Each row below holds a small network's activations on one input, seen along a few directions.
Each table varies a few parts of the input and shows all the possible inputs, shuffled.
Descriptions start from the smaller parts, as in this example, which fits no table here: ring(5) and (point or ring(9) or (values(3) and line(6))).
Shared parts are said once, and a part with two or three values counts as separate values.
In the rows, zero is written as 128.

Rows:
x1: [129 146  42 130 131 158 125 141 128 123 115 118 119 172 146 130 136 157
  98]
x2: [117 155 124 136  85 170 139 142 139 113 113 140  93 112 136 140 131 127
  64]
x3: [161 129 125  97 138 138 127 159 127 126 167 135 136 151 156 137  96 146
 170]
x4: [125 101 131 160 108  78 123 128 123 113 137  92 150 147 118 131  94 131
 130]
x5: [128  69 203 161 140 125 108 116 132 165  71 129 141 161 122 153 145 111
 209]
x6: [ 84 112  96 136 111 149 115 166 126 135 123 140 100 121 145 145 139 135
  70]
x7: [179 155 160  87 138 158 124 133 142 110 145 146 128 101 158 139 117 117
 158]
x8: [ 90  99 127 144 127 121 127 105 128 150 126 127 145  87 111  83 123 126
 105]
x9: [110  88 139 161 133  80  97 119 125 132 132 106 136 108 132 139 116 121
 129]
x10: [ 95 133  69 108 163 151 124 147 125 132 108 142 102 127 172 132 144 144
  99]
x11: [156 123 137  90 153 123 108 136 141 133 163 160 120 112 167 109 143 114
 167]
x12: [ 99 111 122 144 121 111 146 130 121 139 130  96 159 133  93  86  96 149
  97]
x13: [ 94 130  93 130 113 104 178 146 135 144 143  99 143 128  95 113 126 143
  95]
x14: [172 154 168 124 102 118  93 126 106 113 112 127 123 101 125 146 109 120
 156]
x15: [128 128  68 138  92 162 146 151 129 130 134 129 109 149 119 109 135 122
  79]
x16: [106 125 157 163 105 144 119 117 122 118 102  88 137  95 101 130 102 166
  86]
x17: [159 104 230 144 111 134 129  78 129 137  77 121 152 161 110 150 163  93
 193]
x18: [147 193 130 100 163 153 136 119 138  92 156 165 125 130 140 133 145 112
 133]
x19: [ 84 115  99 127 121 114 161 122 140 151 137 132 128  82 112 109 154 121
 102]
x20: [154 132 137 108 128  78 119 139  96 143 151 129 137 150 118 129  95 131
 160]
x21: [126 148 106 112 177 156 124 150 120 102 153 174 109 122 158 119 148 120
 154]
x22: [130 117 163 138 143 117 136 115 118 120 123  89 128  91 121 156  88 120
 125]
x23: [155  70 182 142 133 111 133  95 141 153  92 118 153 209  85 138 143 115
 201]
x24: [149 122 145 110 142  85 100 125 103 151 140 152 119 102 134 113 126 106
 166]
x25: [155 164  77 123 142 144 123 123 130  95 174 155 132 178 127 116 151 129
 149]
x26: [125 183  95 101 137 154 146 106 145 113 109 147 107 126 159 123 149 127
  86]
x27: [100 149 131 143  99 119 150 122 145 126 125  97 123 100  98 148 142 155
  78]
Q: What is each input in this table made of?
A: values(3) and (point or ring(8))
Q: The inputs of x24 and x20 match in every part but the values(3) part. If x10 is changed in the same way as x24 into x20, which row does it become?
A: x1
Q: Which other rows agree with x22 in the values(3) part? List them by row number.
A: x2, x7, x14, x16, x17, x18, x26, x27
Q: Which other rows does x3 become when the values(3) part takes its other values? List them by row number.
A: x7, x11

Rows:
x28: [170  90 240 126 162 109 134  87 119 165  85 125 154 193 104 159 135  91
 235]
x29: [ 56 102 140 172 104 141 164 122 146 140  76  97 149 115 109 119 139 150
  97]
x30: [134 152 101 102 164 177 153 119 143 127 116 137 113 144 149 140 145 129
 112]
x31: [189  76 228 136 156  75  71  91  96 144 137 148 148 137 104 123 115  87
 246]
x32: [146 152 111 117 135 132 119 134 117 107 145 118 126  99 141 126  94 140
 113]
x33: [120 124 131 149  82 105 131 139 128 112 149 104 133  92 110 123 102 132
 100]
x34: [110 106 135 169  62  96 135 137 129 114 137  95 135  83  95 123 103 131
  97]
x35: [ 88 103 127 139 111 129 147 131 144 163 112 119 123 126 105 126 155 126
  87]
x36: [160 173  85  96 145 128  78 159 121 103 153 150 111 128 171 146 125 150
 124]
x37: [129 142 118 140  97 111 120 129 115 104 165 131 129 111 111 100 112 126
 108]
x38: [103 131 129 128 121 150 162 125 150 140 123 124 126 136 114 129 154 128
  96]
x39: [134 148  60 101 174 168 138 143 132 122 124 155 112 172 172 132 143 134
 137]
x40: [116 130 109 108 137 147 142 135 147 149 127 138 111 145 140 137 157 122
 100]
x41: [138 163  79 110 143 124  99 142 105 102 144 149 122 112 169 111 113 147
 139]
Q: The inputs of x33 and x35 match in every part but one. If x32 is changed in the same way as x33 into x35, which row does it become?
A: x40
Q: What is each input in this table made of?
A: values(2) and (point or line(6))

Rows:
x42: [128 129  82 145  88 117 125 154 118 112 150 129 130 114 154 105  96 138
 122]
x43: [151 145  93 122 123 117  96 147 119 103 152 133 112 105 143 142 114 136
 117]
x44: [ 95 149  63 107 132 164 135 154 152 123 148 152 121 146 153 104 160 155
  92]
x45: [126 129 155 154 128 116  96 130 119 114 141 121 138  75 134 134 113 136
 138]
x46: [167 147 166 121 127 140 106 111 137 122 113 121 124 102 119 161 125 136
 121]
x47: [145 131 175 138 121 126 128 103 128 119 117 109 138  82 118 144 115 129
 138]
x48: [131 130 106 146  83  92 135 139 103  99 151 109 138 130 116  97  83 127
 119]
x49: [130 150 161 113 144 142 123 115 154 142 105 138 106 133 132 171 177 116
 104]
x50: [159  97 158 120 160 115 132 130 113 132 134 140 149 181 146 128 115 109
 238]
x51: [100 122  81 141 113 141 165 147 136 112 126 112 141 144 127 103 106 148
 111]
x52: [158  85 174 128 141  94 126 124 105 136 142 128 150 189 119 120 112 103
 243]
x53: [101  87 189 150 113 101 124 104 130 147 100 113 141 106  99 130 140 112
 134]
x54: [ 87 100  97 158 118 135 158 127 127 155 105 134 130 140 116 110 149 130
 130]
x55: [108 115  62 136 111 161 136 156 147 128 143 146 121 139 140 105 140 145
 103]
x56: [134 182  70 105 119 137 122 142 121  91 168 147 109 141 160 125 132 129
  96]
x57: [102 164  94 103 158 153 146 128 133 136  99 136 123 176 124 125 173 143
  94]
x58: [131 119 125 139 105  75 105 141 107 109 147 107 139  94 116 107  91 138
 133]
x59: [175 100 144 111 165 130 104 138 124 143 145 172 134 187 154 133 138 108
 226]
x60: [ 92  94  93 153  91 123 163 144 133 129 145 122 138 131 108  80 109 134
 118]
x61: [154 147 143 126 132 141  97 141 126 118 144 131 120  91 136 153 113 134
 114]
x62: [116 103 170 142 121 127 137 116 140 149  92 114 132 107 123 152 137 118
 127]
x63: [141 180 145  99 152 141  96 138 133 113 149 139 117  98 147 153 130 143
 104]
x64: [112 144 126 105 166 162 160 102 146 155 109 132 105 148 132 134 170 112
  85]
x65: [107 122  90 126 134 158 152 135 130 151 102 139 120 154 119 117 152 132
 105]
x66: [ 94  88 160 139 128 115 153  98 127 164  88  99 144 137  92 109 118 123
 112]
x67: [162 184 165  95 146 145 122 105 142 114 125 126 114 110 127 164 140 132
 108]
x68: [187 148 144  89 183 125 106 134 133 133 140 168 139 220 155 156 149 111
 210]
x69: [133 121 173 142 114 101 105 134 112 122 140 104 150  81 111 120  90 135
 130]
x70: [128 133 107 129 120 100 108 148 115 106 141 115 132  85 145 118  93 146
 130]
x71: [115 108 127 139 145 151 138 102 140 159  98 130 113 146 119 137 159 116
 102]
x72: [149 174  87  90 133 127 107 154 129 111 163 140 105 108 159 147 125 142
 102]
x73: [ 96 100 138 152 141 135 162  93 132 152  95 112 128 133 113 125 139 111
 118]
x74: [126 128 166 130 142 140 129 105 140 127  96 126 113 123 116 158 155 106
 113]
x75: [146 118 190 138 105 108 129 101 121 126 123 100 146  86  95 130 107 122
 138]
x76: [136 151  74 120 108 137 122 146 115  94 157 140 115 125 151 110 106 128
 102]
x77: [ 88  86 114 158 102 115 160 124 120 162 113 127 135 143  91  98 137 124
 130]
Q: The inputs of x55 and x51 match in every part but one. If x61 is changed in the same way as x55 into x51, which row does it become?
A: x45
Q: What is each input in this table made of?
A: line(4) and (point or ring(8))
Q: Which other rows agree with x67 in the line(4) part? List them by row number.
A: x44, x49, x56, x57, x63, x64, x68, x72
Q: Which other rows agree with x52 in the line(4) part? List them by row number.
A: x48, x53, x58, x60, x66, x69, x75, x77
